Each row below holds a small network's activations on one input, seen along a few directions.
Each table varies a few parts of the input and shows all the possible inputs, shuffled.
A made-up example of a description, with smaller parts first: one of 3 separate values, together with either a single point or one of 9 places around a ring or (one of 6 places along a line, together with one of 8 places around a ring).
Shared parts are said once, and a part with two or three values counts as separate values.
(in the rows, 128 means zero)

Other details of the inputs shift rows strongly along three fixed directions, in all tables alike. That doesn't count.

Rows:
r1: [180 100 128 154 116  99  97 135 129 120 133  80 180]
r2: [168 144 113 136 170 200 212  79 110 138  70  98  73]
r3: [162 121 118 128 122 146 119 130 152 123 111 147 176]
r4: [167 119 124 131 122 147 115 132 156 117 108 143 171]
r5: [162 106 122 154 144 117 163 101  94 125 129  33 108]
r6: [190 120 113 149 162 160 197  87  98 139  79  49  94]
r7: [ 80 131 120 117 135 146 104 125 146 146  97 209 120]
r8: [154 115 130 157 141  94 139 120 104 121 146  37 106]
r9: [140 115 136 128  99  87  79 167 143 124 147 129 184]
r10: [141 147 126 113 128 175 131 136 160 129  97 191 150]
r11: [139 112 130 132 103  91  77 153 144 114 156 129 188]
r12: [139 109 134 143 113  91 102 137 120 115 158  87 150]
r13: [ 82 131 140 113  90  78  79 171 134 121 184 163 154]
r14: [123 139 123 103 134 161 148 123 139 137 107 173 127]
r15: [140 141 127 103 126 170 129 133 157 139  92 194 152]
r16: [136  87 112 165 151  96 134  98  92 148 103  54 105]
r17: [ 89 157 141 114 126 130 115 138 132 121 153 160 105]
r18: [144 111 131 137 104  90  82 158 151 113 157 130 182]
r19: [166 114 124 154 146 110 158 112  96 129 124  26 107]
r20: [ 90 166 138 102 125 164 116 146 165 122 135 229 122]
r21: [163 136 121 125 132 177 144 123 150 131  88 164 148]
r22: [176 113 113 151 158 151 181  88 106 126 106  66 106]
r23: [146 110 135 141  98  92  79 157 150 111 155 126 178]
r24: [102 153 132 104 124 165 134 138 150 124 121 194 124]
r25: [159 109 122 146 146 124 176 104  93 131 118  45  98]
r26: [155  80 114 159 118  80  71 133 133 140 101  92 178]
r27: [ 77 158 138 115 137 140 146 122 114 130 155 150  79]
r28: [157  84 102 151 128 120 100 115 140 142  80 130 173]
r29: [114 154 120 119 173 188 204  84 112 129 108 134  56]
r30: [ 66 148 136 100 126 123 141 130 112 136 160 162  86]
r31: [169 127 125 134 118 147 105 130 150 122 108 143 171]
r32: [186 123 118 143 147 158 149 104 128 126  89  90 137]
r33: [150 110 131 141 134  88 138 122  94 136 135  37 115]
r34: [ 81 136 146 143 128  65 125 134  87 120 200  59  66]
r35: [168 128 124 133 116 147 107 132 150 125 107 142 173]
r36: [114 148 123 107 148 170 177 109 128 135 106 161  94]
r37: [122 145 130 106 130 163 142 126 137 141 108 178 121]
r38: [ 71 161 139 114 147 132 175 111  90 138 147 116  38]
r39: [118  84 121 145 108  74  62 143 137 135 122 124 174]
r40: [143 114 135 131  95  89  79 165 141 125 147 130 184]
r41: [ 65 162 143 112 134 135 135 130 118 124 166 167  76]
r42: [161 128 116 118 130 171 150 119 148 133  87 168 152]
r43: [135 105 105 139 149 162 141  94 132 147  63 147 120]
r44: [182 112 119 137 127 148 128 123 146 122  98 115 173]
r45: [183 116 120 139 130 145 124 126 145 126  99 116 173]
r46: [ 76 138 145 135 129  68 123 134  84 123 195  56  75]
r47: [ 84 158 137  91 112 161 124 144 154 129 127 227 125]
r48: [178  94 125 144 111  94 108 145 131 122 124  75 182]
r49: [166 128 113 123 170 191 213  79 111 143  66  97  83]
r50: [ 83 135 148 113  92  78  76 172 135 126 178 162 150]
r51: [ 72 129 146 137 127  69 128 131  84 116 203  65  72]
r52: [121 150 121 120 149 179 170 106 137 126 115 171  92]
r53: [ 87 160 135  98 114 168 124 144 156 124 130 224 125]
r54: [ 82 133 142 118  96  83  72 161 134 114 191 162 153]
r55: [ 56 163 144 116 152 127 160 118  98 126 172 126  42]
r56: [ 77 132 147 144 132  64 131 134  85 121 204  61  65]
r57: [ 96 125 137 126  99  81  83 156 128 117 184 135 154]
r58: [138 140 126 105 123 172 136 132 160 129  91 192 150]
r59: [139 114 138 127  98  85  79 165 144 126 145 129 184]
r60: [ 74 165 138 120 154 145 171 104  95 128 154 120  35]
r61: [ 87 139 139 105 114 121 122 140 126 132 149 160 114]
r62: [ 87 152 141 113 128 129 118 137 130 122 155 162 111]
r63: [178  96 121 149 114  95 109 141 132 120 131  77 184]
r64: [179  95 120 151 110  95 108 139 129 121 133  78 183]
r65: [140  91 107 142 126 119  93 123 146 141  87 148 172]
r66: [183 122 119 137 141 149 154 115 126 133  86  90 136]
r67: [147 140 124 118 130 178 132 129 168 119  99 190 146]
r68: [156 108 104 142 141 162 121 103 144 149  53 155 145]
r69: [ 86 130 141 133 136  89 138 123  91 118 180  70  78]
r70: [178 133 119 124 138 173 152 116 146 135  70 139 145]
r71: [ 44 157 141  98 121 108 128 148 117 126 180 170  87]
r72: [ 67 158 142 102 124 124 133 133 112 138 155 157  79]
Description of these inputs: one of 2 separate values, together with one of 4 places along a line, together with either a single point or one of 8 places along a line.
Changing only the choice among 2 separate values turns r11 into r54. The same change can be made to r48. Which row results? -> r25
Changing only the choice among 2 separate values turns r40 into r9. The same change can be made to r43. Which row results? -> r39
Which other rows agree with r52 in the choice among 2 separate values and the place on the line of 4? List them by row number. -> r13, r22, r28, r30, r42, r54, r57, r64
Change only the choice among 2 separate values in r28. List by row number the other rows that result. -> r65
Change only the place on the line of 4 in r42. List by row number the other rows that result. -> r38, r47, r50
Which other rows agree with r72 in the choice among 2 separate values and the place on the line of 4? List them by row number. -> r2, r6, r31, r34, r35, r38, r60, r68
Start at r8 and move only the place on the line of 8, one step at a time. The first step leads to r17. Which rows follow, in order? -> r32, r46, r19, r66, r70, r33
Change only the choice among 2 separate values in r51. List by row number the other rows that result. -> r4

Rows:
r73: [190 123 132 143 124 147 106 128 149 117 109 122 177]
r74: [109 106 133 135 127  82  96 130 109 133 138  82 135]
r75: [114 122 121 137 141  98 132 122 101 146 130 101 103]
r76: [178 131 112 129 144 184 167 100 135 123  96 120 128]
r77: [115 104 126 149 111  85  98 127 114 131 144  94 124]
r78: [117 100 130 151 120  80 102 136 122 132 142  94 122]
r79: [154 106 111 130 154 155 149 104 140 135  72 124 134]
r80: [157  94 110 138 123 127 102 128 150 126  91 132 191]
r81: [168 131 117 129 146 173 183 105 128 129  99 118 131]
r82: [121 131 127 137 142 128 156 120 109 117 155  89 102]
r83: [118 116 126 152 124  88 105 132 115 136 132  91 115]
r84: [ 81 176 142  94 127 150 155 143 124 131 139 174  79]
r85: [120 141 132 137 145 131 161 101 100 114 156  87  75]
r86: [ 67 151 149  98  90 108 101 173 138 116 179 189 135]
r87: [173  99 118 139 118 123  91 133 140 144  93 138 190]
r88: [119 135 120 107 118 148  84 145 172 133  88 212 177]
r89: [127 131 138 140 142 114 141 123 119 113 157  96  99]
r90: [ 51 180 146  98 142 156 150 126 113 127 168 168  55]
r91: [ 75 153 146  96  90 104  90 161 141 120 186 188 144]
r92: [ 91 160 125 112 148 202 153 102 139 147  79 210  78]
r93: [116  95 123 145 112  70  90 144 115 133 155 110 159]
r94: [169  99 107 138 126 134 122 112 131 141  92 130 162]
r95: [134 128 136 136 110  82  89 160 130 116 170  94 155]
r96: [172 130 120 120 134 173 181 105 122 128  91 111 116]
r97: [104 114 120 129 142 115 139 102 103 132 124  92  98]
r98: [128 164 135 112 113 159  91 153 175 113 126 221 163]
r99: [124 120 137 135 124  90 116 146 124 116 172  89 127]
r100: [179 126 130 128 124 143 131 128 136 132 109 114 168]
r101: [185 107 131 126 105 124 116 153 155 121 109 126 186]
r102: [121 161 130  98 150 192 185 112 146 134 104 188  95]
r103: [182 121 119 149 136 157 139 116 143 110 110 122 158]
r104: [121 140 143 122 136 128 168 121  92 132 137  78  80]
r105: [105 114 121 152 138 117 142 111 106 133 128  98  91]
r106: [ 90 159 146 101  99 103  91 170 147 125 171 181 150]
r107: [107 113 122 136 155 110 160 107  96 145 130  97  76]
Changing only one part turns r105 into r92. The same change can be made to r80. Which row results? -> r74
What is each input in this table made of? -> one of 5 places around a ring, together with either one of 3 separate values or one of 4 places along a line
Start at r86 and move only the place on the ring of 5, one step at a time. The first step leads to r101. Which rows follow, in order? -> r84, r104, r96
Change only the place on the line of 4 in r76. List by row number the other rows that result. -> r85, r91, r96
Change only the choice among 3 separate values in r77. List by row number the other rows that result. -> r94, r97

Rows:
r108: [183 102 118 120  94 124  72 153 165 133  95 164 240]
r109: [ 50 170 135 101 143 176 138 114 132 130 139 225  75]
r110: [115 161 151  94  87 128  86 187 174  98 180 213 180]
r111: [187 103 112 144  95 128  68 147 170 126 102 170 227]
r112: [ 55 168 127 102 141 167 151 125 141 135 134 225  69]
r113: [124 117 127 160 144  86 144 114  85 135 147  42  78]
r114: [151  86 125 159 100  56  55 147 128 111 161  68 196]
r115: [192 152 126 119 137 199 177 111 145 116 105 132 142]
r116: [144 118 127 132 143 110 148 117 101 143 111  65 114]
r117: [167 123 110 114 153 179 175 105 141 145  63 141 135]
r118: [145 102 124 142 138 107 154 112 108 132 124  69 108]
r119: [119 103 130 159 151  81 144 111  89 124 158  39  89]
r120: [175 126 117 127 142 179 157 104 141 140  64 140 126]
r121: [164 122 106 136 159 184 160  95 149 124  69 140 129]
r122: [131  94 143 159 101  35  47 162 120 120 180  64 172]
r123: [167 132 111 135 157 189 150  97 146 131  65 136 125]
r124: [ 23 153 144 106 121  98 136 135  86 132 186 141  57]
r125: [147 127 121 133 142 153 163 112 115 141  86 106 108]
r126: [ 69 139 144 100  78  99  54 170 154 124 172 222 164]
r127: [ 25 148 144 106 125  97 142 143 101 134 182 145  58]
r128: [155 143 145 139 137 113 167 125  98 112 165  39  97]
What is each input in this table made of? -> one of 3 separate values, together with either a single point or one of 6 places along a line
Changing only the choice among 3 separate values turns r111 into r112. The same change can be made to r124. Which row results? -> r127

Rows:
r129: [121 103 130 137 127 105 117 136 128 131 123 116 125]
r130: [ 83 137 127 113 122 160 110 128 147 134 121 210 129]
r131: [144 160 120 111 137 208 164 106 145 129  93 174 112]
r132: [ 47 147 152 114 122  82 102 149 115 141 169 148  76]
r133: [142 117 114 144 143 128 147 113 116 139  95  89 111]
r134: [164 116 131 139 110 116 109 156 149 114 131 122 184]
r135: [160 142 128 141 154 150 180  96  90 130 122  70  81]
r136: [ 99 141 135 117 115 122 117 140 137 118 175 157 130]
r137: [ 92 123 136 141 130  89 112 121  95 143 157  88  97]
r138: [168 129 137 128 117 120  92 147 144 119 131 118 181]
r139: [164  96 126 156 133  85 101 121 110 135 118  49 155]
r140: [186 123 118 130 117 160 125 126 161 115 108 163 185]
r141: [ 40 137 134 120 123  85 110 132 105 124 189 156  84]
r142: [187 109 130 155 122 101 115 130 111 127 142  44 157]
r143: [172 144 113 116 137 196 155 127 177 122  82 198 165]
r144: [176 131 130 118 107 151 109 151 173 120 100 165 176]
r145: [149 115 127 142 111 109  85 133 134 134 117 135 170]
r146: [134 103 119 156 135  98 134 103  91 139 130  41 103]
r147: [150 131 128  93 113 152 164 134 128 139 110 146 158]
r148: [ 81 126 130 117 124 106 110 144 141 131 146 172 113]
r149: [168 114 132 138 103 122 103 143 141 110 138 126 183]
r150: [163 139 114 127 176 190 208  79 123 123  93 104  92]
r151: [145 130 130 136 162 152 187  93 100 118 122  63  86]
r152: [118 109 123 143 129 106 120 135 122 131 125 113 132]
r153: [ 77 131 123 121 127 107 111 145 135 130 148 170 120]
r154: [146  94 126 143  97  68  52 152 139 122 135  96 197]
r155: [153 125 125 138 161 138 197 100 111 125 125  69  77]
r156: [ 88 115 125 130 140  89 115 124 110 125 159 106 108]
r157: [171 124 128 134  99 119  96 145 139 113 135 122 178]
r158: [145 107 127 135 107 103  90 145 149 133 108 129 162]
r159: [111 153 136 110 126 138 126 133 131 116 143 137 117]
r160: [ 52 161 139 109 128 122 113 145 128 143 143 189  91]
r161: [ 37 137 142 114 127  94 103 138 110 124 175 148  89]
r162: [ 92 124 130 140 122  87 118 118  94 129 154  91  94]
r163: [170 130 136 136 144 135 156 124 120 131 115  82 110]
r164: [144 148 127 121 123 153 136 139 146 123 114 146 138]
r165: [ 96 126 128 130 127 131 123 120 119 127 131 156 113]
r166: [107 169 136  93 141 212 172 124 162 125  98 228  93]
r167: [119 104 116 141 131 108 114 121 122 133 140 117 134]
r168: [ 95 149 137 120 137 154 162 115 113 124 153 133  83]
r169: [154 106 115  95 101 140 114 143 148 152  80 183 200]
r170: [167 153 121 131 169 187 200 101 115 137  85 105  86]
What is each input in this table made of? -> one of 2 separate values, together with either a single point or (one of 4 places along a line, together with one of 5 places along a line)
Changing only the choice among 2 separate values turns r166 into r129. The same change can be made to r170. Which row results? -> r160
Start at r167 and move only the place on the line of 4, one step at a time. The first step leads to r130. Which rows follow, in order? -> r146, r137
Change only the place on the line of 5 in r170. List by row number the other rows that result. -> r135, r138, r142, r163
